Each row below holds a small network's activations on one input, seen along a few directions.
In each table, some parts of the input vary, and every possible input appears once, in random order.
Descriptions start from the smaller parts, as in this example, which fits no table here: values(3) and (point or line(11) or (line(4) and ring(5))).
Shared parts are said once, and a part with two or three values counts as separate values.

Rows:
R1: [ 22 -23 -26 -51   3  19  -6  21  15 -13   0]
R2: [-20  12  38  -5  31 -19  38   2 -43   8  27]
R3: [-32  11  45 -22  24  -1  46 -24 -42  12  18]
R4: [ 11  32 -35  22  29  26 -12  -2  -2  20  11]
R5: [ 19 -23  -3 -16   7 -27  21   2  83 -47  12]
R6: [ 21  -3   8  37 -60  -9 -32 -23   4  38 -37]
R7: [ 27 -23   2   0  -2  -8  27   1  82 -42  22]
R8: [-24  16  40 -10  34 -23  35   3 -42   6  21]
R9: [ 31 -34 -27 -33   0  21   4  19  11 -21   1]
R10: [-29   8  41 -13  21  -5  48 -23 -47  -2  21]
R11: [ 21 -38  -7 -11   5 -30  27  -4  82 -30  20]
R12: [ 19   3   0  32 -68  -7 -32 -21  -6  29 -41]
R13: [-14 -18 -16  29 -21   8 -65  11  -3  16  -2]
R14: [ 37 -22 -15 -29  -3  35  -1  22  13 -27   1]
R15: [ 14  13   9  27 -67  -5 -32 -15   4  29 -48]
R16: [-26  19  33  -8  24 -16  47   7 -48  -7  15]
R17: [-37  19  37 -18  21  -3  52 -18 -47  -7  10]
R18: [  7  28 -41  16  37  14 -17  -4  -4  23   7]
R19: [-16 -15 -24  32 -36  17 -51  17  -8   7 -10]
R20: [ 22  -1   8  25 -58 -18 -41 -24   0  38 -34]
R21: [-27  14  42  -7  19  -1  49 -20 -48  -8  19]
R22: [  7  36 -31  10  38  20 -24  -2   2  23   2]
R23: [  3  39 -40  13  39  16 -18   1  -2  12  -7]
R24: [ 19   5  10  25 -53 -17 -49 -25   0  35 -40]
R25: [-25 -13 -25  32 -29  15 -54  21  -2   7 -24]
R26: [-19 -15 -17  32 -14  10 -68  15   2   7 -25]
R27: [-19  10  41   1  24 -12  46   5 -42   7  24]
R28: [ 25 -27 -28 -46   0  20  -2  19  12 -10   5]
R29: [ 15 -32  -4 -17   7 -35  23  -1  85 -33  16]
R30: [ 23 -15 -26 -47  -8  24   3  28  10 -33  -2]
R31: [-32  22  46 -21  26  -8  39 -19 -43 -10  16]
R32: [  3  39 -42  21  33  22 -13   4  -3   6  -5]
R33: [-24 -19 -23  22 -21   6 -64  13  -1  22 -17]
R34: [ 15 -24  -6 -12  -4 -31  31   5  78 -54  15]
R35: [ 22 -28  -5 -10  -5 -10  30   0  80 -30  27]
R36: [ 23 -21 -27 -52   2  20  -2  24  12 -25 -11]
R37: [-23  23  41 -12  31 -20  35   6 -44  -7  20]
R38: [-20  15  33  -1  21 -11  49   6 -50  -2  20]
R39: [ 15  11  10  21 -60  -8 -39 -18   7  34 -49]
R40: [ 11  31 -44  25  29  24 -11  -1 -10   9   0]
R41: [-13 -23 -23  41 -22  13 -58  10  -6  12 -10]
R42: [-35  13  50 -21  28  -8  42 -22 -38   9  12]
- What do these inputs look like to the network? => ring(6) and (values(2) or line(5))
- The inputs of R3 and R31 match in every part but the ring(6) part. If R18 is changed in the same way as R3 into R31, which row does it become? => R23
- Which other rows does R3 become when the values(2) part takes its other values? List them by row number. => R2
- Which other rows agree with R7 in the ring(6) part? List them by row number. => R12, R14, R19, R21, R38, R40

Rows:
R43: [ 30 -40 -23  13 -40  -3 -49  13  70 -16 -20]
R44: [  1  19 -31  28  13  -1 -29  -1   8  22  -1]
R45: [ 40 -40 -27  -7 -39   4 -48  13  62 -17 -28]
R46: [ -5   0  44 -29  25 -28  86 -12  -6 -28  34]
R47: [-22   1  50 -24  29 -36  76 -12  -2 -22  43]
R48: [ 10  16 -37  10  14  10 -25  -5   1  16 -16]
R49: [  3  19 -34  19  17   7 -33  -4  11  25  -8]
R50: [ -9  10  -2 -37  36  25  11  15 -47   1  13]
R51: [-23   3  44 -33  30 -22  76 -18  -1 -28  41]
R52: [ -4  12  -5 -21  32  27  18  16 -44  -1  10]
R53: [-28   8  -1 -29  37  23  19  10 -48  -2  20]
R54: [ 36 -39 -29  13 -53   0 -47  16  73 -21 -23]
R55: [-23   8   3  -7  32  16  26  14 -54  -9  10]
R56: [-29   9   1 -15  33  19  19  12 -48  -2  23]
R57: [ 10  19 -39  34   0   5 -31   2  18  17  -8]
R58: [ 19  19 -42  22   2  11 -26   1  15  23 -14]
R59: [-28  18  45  58 -66  -1 -46 -35 -72  70 -42]
R60: [ 30 -36 -27  -2 -40   7 -54  13  72 -17 -21]
R61: [-38  31  53  57 -67 -13 -50 -28 -75  64 -63]
R62: [-10   0  44 -43  28 -25  79 -15  -4 -31  37]
R63: [ -8   2  39 -13  19 -25  72 -14   2 -34  40]
R64: [ 47 -40 -27   5 -44  -1 -44  18  69 -11 -26]
- What do these inputs look like to the network? => values(2) or (line(4) and ring(5))
- Which other rows belong to the same alternative as R59? List them by row number. => R61

Rows:
R65: [-39  49  51  11 -10 -35  34 -42 -17   5 -44]
R66: [ -3  44  16 -43 -73   0  81 -41 -14   5  17]
R67: [ 12 -30  -5  53 -10   2 -85  29 -30  39   2]
R68: [ 16 -12 -17  33  24  36 -71  58   2  19  -6]
R69: [ 41 -52 -34 -36 -32  23  -4  35  27 -47  15]
R70: [-15  37 -15 -68  67  22  50 -46 -10 -46 -16]
R71: [ 34 -37 -59   9  17  17 -23  30  58  -3  37]
R72: [-30 -15  27  26  42 -15   5  -7 -83  38  31]
R73: [  2 -31  -4  33 -52   5 -35 -34 -21  -7 -63]
R74: [  4 -32  -1  12 -49 -20 -14 -28  77  19 -24]
R75: [ -2  23  13 -46   3 -19  58   8  17 -53  37]
R76: [-19  55  27  17  72 -17   3  39  -5  30  13]
- The inputs of R74 and R66 match in every part but one. If R71 is changed in the same way as R74 into R66, which row does it become? => R70
- What do these inputs look like to the network? => values(2) and ring(6)
- Which other rows does R65 become when the values(2) part takes its other values? List them by row number. => R73

Rows:
R77: [ 19 -15  15 -20  -6   2  18   6  13 -24   2]
R78: [-29   3  -7 -12  39  14   8  16  30 -13  10]
R79: [ 14   6 -56  46 -24  19 -62  -5  46  12 -31]
R80: [ -3   3  23 -12   2 -31  32 -33   0  10   6]
R81: [  7  21  16 -17  17  13  -7   5 -46  17   2]
R82: [ -2  -4 -21   9  13  -2   8  22  11 -23  19]
R83: [-23 -23  -2 -38   6  11  -6  23 -22  -2  11]
R84: [ 10 -18 -37  36 -50  20 -74  -5   0  21 -51]
R85: [-16  18  -1  14  26 -38  15  -9  -3  10  19]
R86: [  2  23 -14   4  39   7  11 -19  -4   8  27]
R87: [ 32 -17 -39  10 -69  -2 -50 -18  43  13 -37]
R88: [-20 -12  37   9 -18  -8   9   9 -22   3  16]
R89: [-18   4  15   7  12 -13  11 -17 -50  24   2]
R90: [-11  11  -6  35   1 -15  26   1   3 -12  17]
R91: [ 22 -10  -5 -42  16  15  16  12  14 -14  -2]
R92: [ 21  21  18 -23  14  10  25 -19  -3   9   0]
R93: [ -4  -4  46   1 -17 -14  32  -4  19 -19   1]
R94: [ -1  -7  17  -7   0  12 -10  36 -29 -19 -11]
- The inputs of R80 and R85 match in every part but one. If R77 is changed in the same way as R80 into R85, which row does it become? => R82
- What do these inputs look like to the network? => values(3) and (point or ring(5))
- Which other rows agree with R88 in the values(3) part? List them by row number. => R81, R83, R84, R89, R94
